These are the activations of a small neural network, seen along a few directions. Each row is one input.
Each table varies a few parts of the input and shows all the possible inputs, shuffled.
Descriptions start from the smaller parts, as in this example, which fits no table here: line(6) and (point or ring(11) or (values(3) and ring(8))).
Shared parts are said once, and a part with two or three values counts as separate values.

Other details of the inputs shift rows strongly along two fixed directions, in all tables alike. That doesn't count.

Rows:
r1: -51  81  -37  -52  63  116  187  59  172  -110  65  280  -175  -72  28
r2: 135  -121  236  -30  -91  -135  -84  174  264  199  178  -211  -43  229  10
r3: -2  -27  125  -12  45  154  53  11  21  -51  112  -26  -114  8  -81
r4: 51  -142  -52  7  -38  -46  -163  32  -103  142  -259  -132  88  -27  41
r5: -75  25  -29  -48  96  173  237  -17  121  -28  186  119  -179  -73  72
r6: 105  29  37  58  -84  72  -224  3  -96  61  -213  -167  122  60  100
r7: 55  46  56  -19  -7  197  -14  -17  106  -52  49  47  3  -10  -16
r8: 68  -40  5  49  -54  -80  -230  -27  -67  -37  -247  -68  176  -3  -2
r9: 24  31  18  -26  0  178  -16  29  161  -25  18  89  -31  -13  -75
r10: -59  113  -46  -75  43  144  179  57  178  -79  72  258  -164  -39  5
r11: 52  -83  64  -62  -34  157  -47  155  -5  133  -110  -49  -132  45  -107
r12: -271  207  -234  109  127  -542  256  -360  -281  -350  225  203  187  -133  170
r13: -177  126  -97  100  26  -808  164  -208  8  -148  322  30  211  78  280
r14: 45  -99  -35  -42  -22  167  -61  84  51  198  -94  -72  -37  -13  -24
r15: -63  85  -13  -67  61  127  159  -7  212  -154  116  249  -114  -55  -58
r16: 26  2  58  -23  -1  142  68  72  -49  46  66  4  -137  23  -32
r17: -17  -108  -79  56  -5  -243  -153  -109  -170  -17  -199  -106  203  -57  26
r18: -58  178  -23  124  -52  -723  -19  -146  20  -136  175  -18  274  159  268
r19: 61  -116  35  42  -29  17  -212  -81  -105  80  -149  -257  176  3  30
r20: 114  28  20  -22  -67  246  -78  110  84  110  -93  -32  -15  31  -6
r21: 35  -81  11  40  -47  -133  -149  63  -220  63  -230  -111  39  28  -19
r22: 9  -27  -60  -41  12  145  86  43  54  106  34  3  -63  -40  8
r23: -48  31  69  -36  71  119  194  -10  41  -108  238  124  -161  -30  -90
r24: -2  -94  81  -40  42  82  50  69  50  -42  20  62  -140  -33  -138
r25: 50  -101  57  10  -58  -60  -196  25  -148  55  -192  -161  79  50  -124
r26: 74  -58  121  -10  -21  217  -45  105  -33  102  -34  -124  -126  57  -33
r27: -82  52  -9  -48  64  101  222  90  56  -18  170  184  -244  -20  -80
r28: 116  -7  61  -19  -52  246  -108  56  124  47  -56  -50  34  18  -75
r29: 83  -83  -27  18  -64  38  -164  -10  -140  171  -164  -199  120  10  71
r30: -96  -1  -87  -98  81  113  235  32  149  2  109  194  -186  -84  -3
r31: 27  -105  -52  34  -37  -71  -190  -56  -98  99  -159  -165  173  -12  -33
r32: -211  156  -232  110  81  -498  162  -291  -266  -254  120  107  220  -105  113
r33: -62  78  -8  -39  58  106  259  73  32  -40  204  161  -223  -20  -59
r34: 13  93  -100  91  -80  -196  -205  -44  -203  17  -234  -67  214  36  86
r35: -46  112  48  -21  78  185  160  -55  184  -181  193  173  -105  -49  15
r36: 90  -75  66  42  -70  -7  -187  25  -167  80  -128  -215  107  57  -112
r37: -19  140  -12  -42  37  199  186  16  135  -81  159  212  -142  -36  58
r38: 47  -143  -27  -3  -48  -43  -213  -34  -77  107  -227  -182  162  -6  -44
r39: 58  -99  91  -20  -24  143  -97  90  7  91  -41  -88  -56  35  -170
Description of these inputs: values(3) and (point or (values(2) and line(6))).
Question: Changing only the values(3) part turns r12 into r23. The same change can be made to r4. Which row results?
Answer: r21
Question: Which other rows does r9 become when the values(3) part takes its other values? List them by row number.
Answer: r31, r39

Rows:
r40: -103  0  -54  10  38  -342  91  -103  6  -110  119  52  86  -10  -5
r41: 214  -194  118  56  -155  8  -408  62  -40  331  -213  -480  244  147  6
r42: -187  235  -13  -73  161  48  587  41  379  -196  625  446  -387  -24  42
r43: -120  37  -152  154  32  -460  -45  -244  -543  -167  -125  -98  254  -80  59
r44: -183  23  43  -86  189  153  425  -28  142  -189  400  260  -351  -96  -100
r45: 79  -27  117  -132  -3  266  177  205  427  156  234  95  -278  76  70
r46: 245  -141  99  -39  -157  466  -372  192  -99  317  -384  -285  32  73  -145
r47: -198  113  -48  -127  190  21  608  -37  461  -165  618  426  -339  -99  136
r48: 153  -151  139  1  -108  39  -276  162  -11  195  -203  -205  25  115  -102
r49: -137  115  -58  145  -2  -524  -58  -154  -487  -177  -100  -78  161  45  71
r50: 384  -106  251  -36  -204  584  -518  213  275  258  -371  -289  126  142  -55
r51: 40  -57  139  -158  29  286  203  230  426  60  223  179  -326  45  -157
r52: -188  161  -252  121  51  -401  34  -305  -470  -217  -70  47  266  -110  93
r53: 206  -172  141  0  -110  296  -273  189  -168  235  -293  -279  -28  62  -145
r54: -109  128  -253  85  -9  -273  -65  -108  -292  -97  -289  102  175  -92  129
r55: 217  -76  199  -126  -27  726  -90  122  539  85  30  10  -118  -7  -85
r56: -176  89  -326  126  38  -436  -65  -267  -387  -157  -275  50  315  -149  160
r57: -140  24  -91  80  49  -457  44  -170  -159  -162  75  49  142  -40  30
Question: Changing only one part turns r53 into r43. The same change can be made to r45. Which row results?
Answer: r47
Question: What do these inputs look like to the network?
Answer: values(2) and (point or line(8))
Question: Which other rows does r55 become when the values(2) part takes its other values? List them by row number.
Answer: r50

Rows:
r58: 16  227  -96  116  -13  -170  -8  -135  -25  -222  2  152  223  -57  203
r59: 292  -150  267  22  -245  131  -472  392  -270  374  -443  -408  -50  286  -203
r60: -40  9  -67  11  -27  -282  -80  -49  108  63  -33  -70  140  69  131
r61: -27  63  -162  35  -6  16  -79  -117  -206  -76  -140  31  175  -101  -96
r62: 5  177  -55  41  -40  -81  -117  -139  30  -126  -83  51  225  7  114
r63: -123  129  43  91  13  -373  -1  -123  -14  -160  176  -28  95  114  52
r64: -91  242  -111  68  9  -184  -38  -191  20  -224  -22  120  203  -1  130
r65: 16  -56  92  63  -17  -48  -62  -15  -266  56  -25  -228  -5  66  -1
r66: -54  34  -57  44  43  -4  -70  -134  -199  -193  -198  53  83  -122  47
r67: 68  -167  81  59  -43  -144  -202  -11  -245  54  -126  -248  129  46  -195
r68: 103  -145  24  29  -135  -126  -402  51  86  276  -295  -336  230  144  81
r69: -195  38  57  -4  164  -158  332  -93  -71  -292  311  201  -224  -80  -29
r70: 56  153  -59  49  -72  -55  -118  -104  18  -118  -105  26  241  9  142
r71: -29  59  -118  44  -17  -390  62  -92  41  -38  92  82  143  3  233
r72: -71  79  -76  57  63  19  -26  -145  -225  -182  -166  63  68  -98  104
r73: 139  -27  185  -6  -56  45  -13  76  175  40  195  -57  -40  111  9
r74: -106  173  -150  -5  79  203  205  -96  -59  -124  84  201  -85  -134  16
r75: 5  -49  12  69  -56  -151  -132  -39  -329  106  -34  -249  144  66  -113
r76: 43  -92  63  -98  57  506  48  66  199  -52  -58  159  -183  -141  -173
r77: 131  10  139  94  -73  -185  -109  27  -17  1  82  -146  130  105  72
r78: -40  -127  167  -81  101  202  222  73  140  -85  243  113  -295  -51  -216
r79: -13  -106  -74  15  -7  -68  -42  -3  -164  163  -148  -157  20  -13  109
r80: -145  -19  -228  7  49  -317  117  -103  -168  -7  38  61  90  -94  -27
r81: 98  -115  98  -157  -17  287  39  170  490  226  107  13  -158  51  -2
r82: 131  -47  229  -90  -34  257  80  156  352  65  257  -25  -167  114  -66
r83: -84  -34  -122  -61  61  73  209  27  30  124  111  56  -157  -74  26
r84: 55  21  137  33  -65  -195  -128  -29  13  12  68  -166  127  145  13
r85: -160  352  -130  6  52  -31  292  75  -123  -273  38  479  -245  -40  -7
r86: -53  14  44  -13  50  93  187  16  -74  18  232  -16  -181  7  -85
r87: 70  39  112  -111  6  588  -15  121  525  32  59  128  -179  16  -71
r88: -42  -57  98  61  44  -148  -25  -60  -267  -71  -6  -137  -11  36  18
r89: 117  -65  25  -25  -33  27  18  120  275  137  68  9  -10  10  126
r90: 113  -51  177  43  -104  -111  -285  26  25  112  -61  -312  150  199  -28
r91: -150  183  -179  -19  94  163  249  -112  -39  -158  148  280  -55  -152  -53
r92: -162  21  -227  20  42  -280  134  -104  -197  39  49  43  83  -76  35
r93: 71  156  -61  73  -61  -74  -106  -117  4  -128  -63  78  221  -11  169
r94: -141  -72  -139  -60  124  -97  272  -29  82  -59  149  219  -127  -138  -87
r95: 177  -184  105  -143  7  747  -64  186  308  138  -118  43  -197  -93  -297
r96: -21  -164  11  -69  70  129  64  66  49  109  -50  -20  -160  -48  52
r97: 17  -21  7  -123  19  120  218  103  431  65  229  155  -154  3  82
r98: 117  -316  16  13  -94  -86  -357  49  -170  246  -419  -326  182  -2  -56
r99: -37  70  -89  17  -67  -273  -4  188  -230  97  -205  71  -97  87  24
r100: 164  -242  199  -121  -35  477  -57  226  155  258  81  -181  -204  53  -347
r101: -189  228  -154  18  141  88  325  -162  -85  -277  149  312  -125  -160  105
r102: -34  -170  -32  -10  27  -139  -61  -13  -112  53  -170  -91  11  -61  57
Question: What do these inputs look like to the network?
Answer: values(3) and (point or line(6) or ring(8))
Question: Changing only the values(3) part turns r83 into r74. The same change can be made to r60. Which row results?
Answer: r64
Question: Changing only the values(3) part turns r75 into r92. The same change can be made to r69. Which row results?
Answer: r102
Question: Which other rows does r76 become when the values(3) part takes its other values? List them by row number.
Answer: r78, r98

Rows:
r103: 112  -103  181  -199  40  784  171  297  410  140  125  168  -466  -29  -216
r104: 77  39  -68  15  -48  223  -194  -56  -2  -11  -252  -4  151  -59  36
r105: 26  19  153  -111  51  334  260  153  411  9  351  177  -331  27  -86
r106: 165  -153  79  63  -133  94  -420  27  -282  186  -402  -377  205  61  -92
r107: -287  285  -164  45  146  -501  459  -159  19  -354  412  408  -84  -59  169
r108: -95  82  -112  94  -27  -536  -38  -132  -198  -68  -28  -41  217  57  161
r109: 106  -163  95  -16  -52  4  -160  57  65  174  -64  -236  69  81  -7
r110: -82  101  -148  112  -12  -343  -74  -110  -371  -100  -199  -9  179  -32  76
r111: 243  -157  220  -64  -121  326  -212  245  236  286  -84  -213  -84  142  -82
r112: 85  -193  115  -162  56  627  96  192  290  172  60  34  -322  -62  -193
r113: 71  -85  -39  24  -74  19  -217  43  -183  150  -289  -159  96  5  -29
r114: -287  258  -92  33  177  -411  473  -207  30  -397  492  366  -97  -56  103
r115: 160  -101  63  67  -126  70  -392  56  -288  156  -389  -316  192  69  -74
r116: 26  -66  -76  141  -92  -337  -369  -160  -512  20  -386  -320  382  15  20
r117: -51  18  -37  98  -20  -433  -79  -148  -180  -76  29  -107  219  38  82
r118: 82  49  19  -26  -37  158  -71  -4  284  7  9  37  75  9  89
r119: -334  230  -268  39  183  -369  455  -239  -178  -352  271  405  -70  -188  97
r120: -16  -61  80  -154  87  292  313  146  449  59  343  188  -329  -19  -52
Question: What do these inputs look like to the network?
Answer: values(2) and (point or ring(8))
Question: Changing only the values(2) part turns r113 into r108. The same change can be made to r116. Which row results?
Answer: r117
